These are the activations of a small neural network, seen along a few directions. Each row is one input.
Each table varies a few parts of the input and shows all the possible inputs, shuffled.
A made-up example of a description, with smaller parts first: one of 5 places around a ring, together with either a single point or one of 11 places around a ring or (one of 2 separate values, together with one of 6 places along a line).
Shared parts are said once, and a part with two or three values counts as separate values.

Other details of the inputs shift rows strongly along two fixed directions, in all tables alike. That doesn't count.

Table:
r1:  12  -6  24  19  43   6 -25 -27  56 -12  13 -14 -22  44
r2:  -7   9  -4   5 -15  -1 -12  14  -5  -2  -7  29  -5   0
r3:  18 -19 -36 -27  -6  15  53 -17 -20  23   6 -28  29 -29
r4:  -8   5  -4   7 -18   9 -13  20  -1  -9 -12  25   1  -1
r5: -12  16   7  -6 -16  -3  -7  14   0  -2 -12  25  -2   1
r6:  12 -22 -38 -23  -9  21  48 -14 -21  21   5 -28  27 -27
r7:  -4   6  25   8   2  -7  -1  28 -40 -10  -1  12  -8   0
r8:  -9  13   0  -2 -13  -1  -8  16   0  -6 -13  28   0   0
r9:  -8  17  -1  -4  -7 -15 -18  20 -13   1  -5  10  -3  -5
r10: -14  17   9   0 -17 -16  -8  11  -6  -4 -10  14  -3  -7
r11:  -9  21   5  -6 -11 -17 -16  18 -12   3  -3   8  -3  -4
r12:  -7  11  -5   1  -7 -12 -20  19 -15   2  -8  11  -5  -5
r13:  22 -18  57  36  77  13 -16 -23  31 -23  17 -39 -21  47
r14: -11   7  -8   3  -9  -5 -23  20 -16   0  -9   9  -6  -5
r15:  -8  23   5  -6  -9 -14 -15  17 -10  -1 -10   8   1  -5
r16:  14 -27 -28 -18 -10  10  52 -27 -13  21  16 -21  20 -26
r17: -14  16   9   0 -18 -19  -9  12  -7   0  -3  14  -6  -6
r18:  -7   9  -3   5 -14   2 -10  17  -2  -6 -14  28   1   0
r19:  34 -41  -2  -5  44  18  45 -68  46  12  36 -65   5  13
r20:  12 -19 -26 -24 -12  10  58 -24 -11  17   9 -22  25 -29
r21:   5 -15  26  32  42   4 -37 -26  50 -22   7 -24 -19  42
r22: -13  16   5  -6 -16  -6  -8  14  -2   2  -5  25  -5   2
r23:  11 -10  18  26  32  14 -32 -19  47 -15  10  -9 -23  38
r24: -14   0  -3   8 -16  -8 -18  12 -13  -5  -5  17  -5  -6
r25: -12   7   0   7 -14 -12 -13  12  -9  -7 -12  18   1  -5
r26:  17 -14 -32 -31  -5  13  54 -18 -17  22   9 -30  28 -29
Description of these inputs: one of 2 separate values, together with either a single point or (one of 3 separate values, together with one of 4 places along a line).
Q: The inputs of r7 and r13 match in every part but the choice among 2 separate values. If r12 is changed in the same way as r7 into r13, which row does it become?
A: r3
Q: Which other rows does r10 become when the choice among 3 separate values takes its other values? List them by row number.
A: r5, r15
Q: Which other rows does r20 become when the place on the line of 4 takes its other values? List them by row number.
A: r10, r21, r25

Table:
r27:  -2  10  35  33  51 -10 -72   4  33 -22  -5 -13 -33  50
r28:  25 -27   5  25  44  28 -15 -34  56 -13  15 -31 -10  36
r29: -32  51  13  -7 -49 -29 -26  70 -56  -6 -33  70  -3 -19
r30:   5 -28 -39 -24 -36  29  59 -30   4  21  12  10  19 -21
r31: -10   4  30  36  20 -11 -47  33 -21 -32 -11  19 -18  17
r32:  -3  11  24  34  45  -7 -73  -6  57 -21  -5 -11 -31  45
r33:  22 -22 -15 -31   3  -2  74 -26 -39  34  31 -59  23 -36
r34:   5 -19 -48 -11 -38  19  27  -8  -3  15  -4  12  17 -25
r35: -32  31 -20   8 -39 -25 -52  34  -2  -3 -33  46  -6  -9
r36:   8 -23 -19 -24 -26  32  72  -1 -37  16   3   2  29 -29
r37: -25  41   8 -10 -31 -37 -30  45 -42   1 -17  23  -7 -17
r38:  21  -6  18   1  40   8   3 -37  57  -2  18 -25 -10  31
r39:  16 -24  19  15  32  31   4 -37  55  -9  18 -15 -10  34
r40:  13  -9 -35 -43 -15   2  57 -29  -7  30  16 -43  28 -36
r41:  15 -28 -26 -24   2  10  58  -8 -52  26  16 -35  25 -37
r42:   0   9  -1 -20 -25  -8  50  20 -64  15  -1  12  21 -40
r43: -38  32  30  20 -37 -18 -26  72 -64 -26 -34  70  -7 -18
r44:  25 -29  11  22  48  25  -5 -25  30 -14  13 -34  -6  35
r45: -28  35   4   1 -19 -41 -56  13  23 -10 -18  19 -11   7
r46:  14 -10   5  -1  29   2   0 -47  71  -1  16 -18 -11  34
Q: Describe the family of inputs behind these rows.
A: one of 4 places along a line, together with one of 5 places around a ring
Q: The inputs of r27 and r35 match in every part but the place on the line of 4. If r29 is changed in the same way as r27 into r35, which row does it become?
A: r46
Q: Which other rows does r33 become when the place on the ring of 5 takes its other values? List them by row number.
A: r31, r41, r42, r43
Q: Start at r32 and move only the place on the ring of 5, one step at a time. The first step leads to r40. Which rows follow, in order?
A: r38, r39, r28
